A small network was shown many inputs. Here are its activations along a few directions, one row for each input.
In each table, some parts of the input vary, and every possible input appears once, in random order.
Descriptions start from the smaller parts, as in this example, which fits no table here: one of 3 separate values, together with either a single point or one of 11 places along a line or (one of 4 places along a line, together with one of 8 places around a ring).
Shared parts are said once, and a part with two or three values counts as separate values.

Other details of the inputs vary at random and push rows far along two fixed directions, the same in every table; ignore that.

Table:
x1: [-33 -14   5  10   5   9   8 -34  -8  30   6  10   8  -6 -26]
x2: [ -5  41  -1  16  32 -16  -7 -16 -13  22 -49   7  -2 -39 -33]
x3: [ 27  34  -4  -9 -11  10   8  26   4 -37  -7 -12 -23  -2   3]
x4: [-19 -25  -4   6  -2  -7  -4 -19 -12  37  11   8  13   8 -17]
x5: [-25 -30  -1   1   7 -12  -6 -18 -15  27  20  12  16  13  -3]
x6: [-26 -28   2   5  14  -5  -6 -26   0  26  15   8  17  13   2]
x7: [ 10  28  10  16  13 -10  -3 -17  -4  14 -36  19 -11 -33 -18]
x8: [-31 -14   4   9   3  10   6 -28 -14  31  12   8  11  -5 -26]
x9: [-18 -26  13   5  -7   2   5 -25  -6  27  14  15   7  -2   1]
x10: [ 22  33  -3 -12  -5  -8   2  33   3 -32 -12 -15 -16  -3  11]
x11: [ 33  24   9   1 -11   5  -1  20  15 -32 -13  -9 -20 -12  18]
x12: [ -3  41  -3  12  28 -17  -5 -12 -16  19 -45  12  -5 -36 -29]
x13: [ 28  23  -6  -4   8  -7 -11  23  16 -36 -12 -11 -13   2  20]
x14: [  3 -36  -6 -18 -35  11   0  24   6 -13  45 -17   1  38  30]
x15: [  6 -32  11 -14 -37  11   6  20   1 -17  43 -11  -4  23  34]
x16: [ 21  31  -4  -5  -8  16   7  20  15 -38 -10  -3 -23  -4  11]
x17: [-36 -18   2   2   6  -8   6 -24 -14  34   6  11  10  -2 -13]
x18: [-35 -18   3   2   6  -2   7 -23 -10  32   7  12  11   1  -5]
x19: [-20 -24  -3   9   0  -1  -7 -22  -8  37  10   4  16   5 -15]
x20: [-28 -71 -10 -11  25   8  14 -12 -12  28  26  13  60  10 -26]
x21: [ 29  26  -6  -6   6  -6  -8  21  16 -35 -13  -1 -15   5  25]
x22: [ -4 -44   0 -23 -27  -2   2  27   3 -23  59 -15   7  49  39]
x23: [ 25  32  -5  -7  -9  12   6  25   4 -35  -9  -9 -24  -4   6]
x24: [ 32  25 -10   1  -7   7  -8  18  22 -30 -17 -11 -12   1  19]
x25: [ -6  38  -1  16  30 -14  -2 -17  -5  17 -47   8  -4 -34 -26]
x26: [ 21  29  -4  -8 -10  12   7  21  11 -38  -8  -6 -25  -4   7]
x27: [ 21  32  -1  -8  -2  -5   1  33   6 -33 -12 -22 -13  -5  11]
x28: [ 33  26   9   2 -11   9   0  18  18 -32 -14  -8 -18 -12  22]
x29: [-23 -25  -2   9   2  -1  -5 -28  -2  37   7   5  15   5 -14]
x30: [  5 -33  14 -15 -39   8   8  21   2 -19  46 -11  -3  27  31]
x31: [  9  31 -10  19  22 -13 -10 -21  -3  23 -46  18  -6 -26 -27]
x32: [  7  34  -5  19  39 -22 -16 -17  -9  15 -45  12  -2 -27 -24]
x33: [ 30  26  -4  -4   7 -12  -9  29   9 -35 -12 -15 -10   6  15]
x34: [ 33  26 -12  -3  -9   4  -7  21  19 -30 -16  -5 -16   2  20]
x35: [-16 -31   4 -18 -25  15   9  21  14 -19  42 -20   4  31  37]
x36: [-21 -27  -2   9   0  -4  -4 -23  -8  39  11   3  17   8 -19]
x37: [ 36  24  11   1 -12   2  -1  24   7 -32 -12 -15 -18  -9  14]
x38: [-19 -26  17   9  -5   2   0 -22 -10  31  12   6  10  -4  -9]
x39: [ -4 -87 -10 -45 -22  22  18  41   4 -30  68  -9  44  54  26]
x40: [-27 -28   0   2  10 -12  -6 -23  -9  27  17  15  15  11  -4]
x41: [-33 -15   4  11   5  13   8 -33  -4  27   6  11   9  -5 -19]
x42: [  2  47   0  20  29  -3  -1 -24 -13  17 -48   9  -8 -40 -47]
Description of these inputs: one of 2 separate values, together with either a single point or (one of 4 places along a line, together with one of 5 separate values).
- The inputs of x3 and x42 match in every part but the choice among 2 separate values. If x14 is changed in the same way as x3 into x42, which row does it become? => x19
- The inputs of x24 and x34 match in every part but the choice among 2 separate values. If x35 is changed in the same way as x24 into x34, which row does it become? => x18
- Change only the choice among 5 separate values in x14. List by row number the other rows that result. => x5, x12, x15, x23
- Change only the choice among 5 separate values in x33. List by row number the other rows that result. => x27, x36, x37, x42
- Change only the choice among 2 separate values in x6. List by row number the other rows that result. => x21
